A small network was trained on made-up records. Each row is its average activation on records with the value named, seen along a few directions.
Values that are neighbours, or in one group, have similar rows; names and order tell nothing.
In the rows, zero is written as 500.
Random noise pushes rows far along 9 fixed directions. That doesn't count. These rows show it; they differ only by the noise:
[481 529 452 660 525 507 333 585 548 534 625 436 652 428 514 513 474 405
 421]
[408 582 537 211 494 556 676 568 301 657 583 475 456 408 505 639 485 592
 569]
[415 597 410 444 492 507 477 590 428 588 648 485 541 407 542 579 437 459
 576]
[581 476 362 342 618 542 318 646 545 461 597 451 724 339 432 522 563 457
 456]
[327 672 538 413 437 721 438 714 378 596 687 285 600 561 518 684 572 747
 532]
[565 467 424 374 457 501 528 524 571 433 366 550 492 430 517 464 489 539
 634]
[302 605 535 418 587 675 530 625 276 578 758 305 654 600 488 670 598 655
 436]
[420 476 407 656 404 506 449 509 461 382 525 442 628 574 561 559 480 419
 579]
[426 390 644 868 575 496 538 471 442 478 562 433 628 570 529 452 536 450
 328]
[390 592 491 639 413 575 462 592 409 450 530 341 489 538 575 621 563 616
 547]
[462 625 408 392 686 611 469 507 716 618 603 556 587 614 483 336 430 608
 502]


Values of P:
p11: [562 625 265 296 564 377 575 423 334 366 467 477 182 388 520 642 508 427
 658]
p9: [712 521 417 223 373 378 400 431 447 544 436 474 371 205 413 742 417 237
 399]
p17: [410 413 717 730 447 489 611 476 418 550 554 530 422 651 529 414 517 535
 470]
p5: [500 562 468 466 655 604 529 482 636 446 438 454 491 634 498 400 574 688
 468]
p3: [508 490 550 543 572 372 637 467 388 506 549 571 273 447 544 463 543 517
 561]
p15: [423 441 377 510 428 475 331 581 510 546 720 599 804 441 506 475 349 252
 572]
p4: [512 470 411 373 665 419 629 533 509 565 596 745 524 324 488 320 339 451
 639]
p1: [489 410 622 584 308 416 478 564 402 601 542 553 503 378 513 576 494 369
 496]
p8: [562 461 477 480 465 539 469 518 388 281 462 390 475 590 463 620 631 530
 512]
p6: [386 315 607 571 537 353 690 368 185 445 533 503 553 536 478 615 599 338
 443]
p16: [552 415 646 645 455 437 494 454 472 484 473 513 388 505 498 511 489 483
 433]
p13: [428 567 480 571 560 502 415 370 552 678 691 485 573 689 449 491 446 344
 289]
p7: [454 498 559 300 541 482 700 464 379 573 508 588 498 474 505 481 409 512
 571]
p18: [507 583 410 135 640 678 374 747 674 590 625 559 646 411 429 359 519 737
 612]
p14: [429 534 575 557 569 522 471 605 401 545 580 456 461 452 508 509 626 632
 446]
p12: [555 361 553 242 601 522 550 463 407 474 504 511 651 517 382 544 685 507
 362]
p10: [671 407 630 403 419 622 399 557 597 513 432 439 662 525 349 548 464 506
 394]
p2: [382 557 460 468 547 492 472 529 520 616 698 615 623 506 519 455 418 419
 531]
The values of P form a line.
Which values are neighbours of p2? Give them in the order they are listed. -> p15, p14
Which values are neighbours of p12? Give them in the order they are listed. -> p1, p6
Which values are neighbours of p10? Give them in the order they are listed. -> p11
Which values are neighbours of p5? Give them in the order they are listed. -> p7, p18
